A small network was shown many inputs. Here are its activations along a few directions, one row for each input.
Each table varies a few parts of the input and shows all the possible inputs, shuffled.
Descriptions start from the smaller parts, as in this example, which fits no table here: one of 5 places around a ring, together with either a single point or one of 9 places around a ring or (one of 2 separate values, together with one of 6 places along a line).
Shared parts are said once, and a part with two or three values counts as separate values.
In the rows, zero is written as 128.

A family of inputs:
x1: [150 109 143  76 163  34 165 178 144  92 109  71  66 152 140 202 122]
x2: [162  57 177 178 139  48 152 177 146 120 119  40 112 134 129 137 128]
x3: [156  69 155 144 151  41 178 164 134  88 105  47 106 114 125 160 114]
x4: [100 142 183 120  82 110 145  97 107 113  90  93 158 109 144 124  99]
x5: [107 133 205 152  76 118 123 105 123 146 105  83 167 125 153 102 113]
x6: [169 111  78 148 171 165 113 170 104 152 193 196 213 103  91  76 134]
x7: [123 141  59 146 171 175 145 152 140  99 183 181 162 120  64  92 106]
x8: [155  94 162 108 151  38 143 189 160 126 119  65  73 175 145 174 134]
x9: [ 94 136  88 148 106 202 121  49 123 100 112 146 102  90 126 115 148]
x10: [ 93 178  79  90 117 192 109  66 123 107 101 178  59 138 138 159 151]
x11: [ 91 183 170  58  94 104 129 121 112 119  83 120 116 149 159 166 108]
x12: [101 129 108 179  96 208 104  58 141 133 130 137 112 103 136  91 167]
x13: [ 98 171 190  88  88 109 109 127 133 152  95 111 125 167 167 138 121]
x14: [197  33 173 151 152  32 140 180 100 152 106  64 155  97 143 156 127]
x15: [101 168  96 117 107 197  94  74 146 141 115 168  68 151 147 129 167]
x16: [131 133  75 178 157 184 129 166 150 131 202 171 170 137  76  68 125]
x17: [124 184  48  90 179 156 135 156 147 106 178 218 116 163  77 141  98]
x18: [132 172  64 117 164 165 122 170 162 141 195 208 123 179  88 110 112]
x19: [143 112 199 124  87  97 112 103  74 179  97 103 206  88 163 116 113]
x20: [135 106 107 149 109 186  93  58  92 162 124 161 151  67 148 101 172]
What do these inputs look like to the network?
Answer: one of 4 places along a line, together with one of 5 places along a line
Start at x16 and move only the place on the line of 4, one step at a time. The first step leads to x12. Which rows follow, in order?
Answer: x5, x2
Change only the place on the line of 5 in x19. List by row number the other rows that result.
Answer: x4, x5, x11, x13

A family of inputs:
x21: [174 120  53 139 208 114 146 206 153 122 198 186 126 161  62 137  97]
x22: [110 156  76 108 127 201 104  90  99 123 115 199 137 105 118 117 139]
x23: [153 116  80 129 198 112 155 225 161 105 200 144 150 153  77 107 121]
x24: [ 97 197  92 110 102 214 102  83 107 135 149 201 137 128 131 109 142]
x25: [107 132 196  86 108  34 169 134 143  82  66  37  66 153 157 197 100]
x26: [150  79 246 157  93  36 141 167  98 156  92  37 205 114 153 117  93]
x27: [174  60 186 114 128  37 137 129  95 151  94  59 144  83 170 165 136]
x28: [129 101  92 192 118 184 132  82 135 118 143 134 121  96 114  82 154]
x29: [ 96 137  99 166 117 208  99  75 137 130 136 149 125 105 120 105 152]
x30: [142  97 191 108 115  48 129 152 137 133  71  50  61 161 178 183 150]
x31: [ 76 213  97 100  95 220  93  64 142 154 144 212 136 148 128  91 125]
What do these inputs look like to the network?
Answer: either one of 2 separate values or one of 4 places along a line or one of 5 places along a line
Which of the alternatives is x30?
Answer: one of 4 places along a line
List by row number the other inputs of the same sort as x24.
Answer: x22, x28, x29, x31

A family of inputs:
x32: [134 100 204 132  82  96 112  99  92 164  81  78 163  96 176 127 136]
x33: [ 90 122 227 128  48  97 124  61 117 127  40  34  96 115 196 149 141]
x34: [131 116 203  86 106  42 147 134 106 121  70  60 123 125 167 176 108]
x35: [ 97 190  79  93 125 194 114  94 119 120 138 203 129 131 114 123 121]
x36: [176  66 162 157 172  28 172 226 143 116 152  63 160 138 100 132  93]
x37: [ 57 196 102 135  68 248  93  18 133 127 111 177 102 121 143  96 153]
x38: [167  86 190 108 150   4 155 209 144 129 111  49 103 166 146 179 112]
x39: [101 174  79 140 101 249  80  57 106 163 152 222 169 103 123  72 150]
x40: [172  55 156 138 150  43 153 161 123 117 103  57 105 111 141 167 135]
x41: [141 140  36 162 191 181 142 187 157 111 223 204 166 142  48  77 109]
x42: [132 160  65 113 171 157 123 170 159 126 180 190 109 172  94 124 128]
x43: [137 130  32 144 171 197 120 120 138 115 174 199 111 116  89 113 150]
What do these inputs look like to the network?
Answer: one of 2 separate values, together with one of 6 places along a line
The inputs of x40 and x33 match in every part but the place on the line of 6. If x43 is changed in the same way as x40 into x33, which row does it become?
Answer: x37
